These are the activations of a small neural network, seen along a few directions. Each row is one input.
Each table varies a few parts of the input and shows all the possible inputs, shuffled.
A made-up example of a description, with smaller parts first: one of 5 places around a ring, together with either a single point or one of 9 places along a line or (one of 3 separate values, together with one of 4 places along a line).
Shared parts are said once, and a part with two or three values counts as separate values.

Other details of the inputs shift rows strongly along two fixed directions, in all tables alike. That doesn't count.

Table:
R1: -3.444	1.118	0.528	-1.507	5.183	-1.297	1.060	-1.575	-0.706	2.882	2.342	-0.711	2.765	0.252	-2.261
R2: 1.187	0.843	0.518	0.982	-1.787	2.036	-0.479	-0.210	0.278	-0.639	-0.341	0.348	-0.738	-0.094	1.102
R3: 0.387	-0.013	0.612	0.002	-1.432	0.388	-0.168	-0.191	-0.149	-0.528	-0.831	0.599	-1.191	0.063	-0.088
R4: -0.579	6.887	-1.913	6.249	5.069	7.528	-2.428	-2.232	1.371	3.108	9.469	-7.135	8.698	3.053	4.296
R5: -3.866	0.167	0.253	-2.334	5.456	-2.941	1.242	-1.226	-0.900	2.811	1.869	-0.501	2.402	0.203	-2.966
R6: -3.237	-7.772	0.360	-1.417	-3.839	-8.949	0.255	3.199	-2.549	-3.702	-4.017	-1.665	-3.825	3.355	-7.770
R7: -4.310	-0.520	0.780	-2.237	4.732	-3.386	1.290	-0.911	-1.096	2.241	1.230	-0.202	1.560	0.460	-4.285
R8: 0.496	-0.049	-0.701	-0.212	0.311	-0.262	-0.068	0.311	0.384	0.038	0.018	0.334	0.059	-0.550	0.774
R9: 0.089	-0.280	0.726	-0.046	-1.279	0.160	0.046	-0.053	-0.287	-0.545	-0.920	0.659	-1.182	0.114	-0.647
R10: 3.587	0.542	-0.509	1.556	-3.609	2.858	-0.924	0.711	1.080	-1.698	-1.171	0.774	-1.463	-0.819	3.517
R11: -2.462	0.187	0.910	-1.173	2.225	-1.412	0.498	-0.991	-0.724	1.276	0.697	-0.090	0.592	0.453	-2.366
R12: -0.680	0.066	0.404	-0.335	0.697	-0.208	0.304	-0.234	-0.131	0.373	0.058	0.228	0.133	-0.122	-0.741
R13: 3.336	0.436	0.373	1.098	-4.461	2.745	-0.776	0.174	0.436	-1.798	-1.841	0.957	-2.212	-0.392	2.907
R14: 4.907	0.845	-1.151	2.361	-4.388	3.974	-1.256	1.154	1.646	-2.161	-1.139	0.817	-1.447	-1.198	5.044
R15: 1.858	-1.912	-0.468	-0.837	-2.685	-1.315	0.039	1.218	0.138	-1.598	-2.593	1.356	-2.339	-0.812	0.852
R16: -0.876	0.479	-0.100	-0.841	1.990	-0.520	0.454	-0.632	-0.124	1.199	0.732	-0.084	1.039	-0.275	-0.139
R17: -0.407	-0.693	0.009	-0.544	0.326	-0.924	0.415	0.316	-0.097	-0.022	-0.504	0.508	-0.308	-0.313	-0.816
R18: 1.386	0.840	-0.903	0.552	0.025	1.216	-0.448	0.175	0.825	0.032	0.534	0.119	0.456	-0.663	2.145
R19: -0.982	-0.512	0.503	-0.519	0.613	-0.775	0.556	0.064	-0.349	0.173	-0.318	0.451	-0.158	-0.079	-1.518
R20: -0.846	0.943	0.638	-0.466	1.050	0.344	0.233	-1.077	-0.389	0.976	0.609	-0.068	0.560	0.159	-0.322
R21: 1.290	-0.214	-0.188	0.126	-1.276	0.447	-0.234	0.430	0.404	-0.690	-0.792	0.657	-0.879	-0.450	1.021
R22: 0.679	0.235	-0.678	0.226	0.281	0.377	-0.129	0.380	0.547	-0.013	0.236	0.247	0.297	-0.622	1.023
R23: -0.116	-2.638	-0.269	-1.968	-0.963	-3.449	0.595	1.010	-0.462	-0.867	-2.407	1.212	-1.993	-0.534	-1.279
R24: 0.069	-0.384	0.444	0.051	-0.675	0.121	0.229	0.261	-0.037	-0.431	-0.736	0.570	-0.674	-0.246	-0.524
R25: 1.178	0.704	-0.327	0.753	-0.459	1.535	-0.235	0.148	0.569	-0.187	0.193	0.257	0.131	-0.474	1.451
R26: 1.356	0.694	0.150	0.480	-1.103	1.709	-0.070	-0.218	0.322	-0.230	-0.380	0.362	-0.284	-0.469	1.590
Each input here is: one of 2 separate values, together with either a single point or (one of 3 separate values, together with one of 4 places along a line).
- The inputs of R3 and R11 match in every part but the choice among 2 separate values. If R9 is changed in the same way as R3 into R11, which row does it become? => R2
- Which other rows does R10 become when the choice among 2 separate values takes its other values? List them by row number. => R21
- Which other rows does R17 become when the choice among 3 separate values takes its other values? List them by row number. => R10, R16
- Start at R15 and move only the place on the line of 4, one step at a time. The first step leads to R5. Which rows follow, in order? => R1, R13
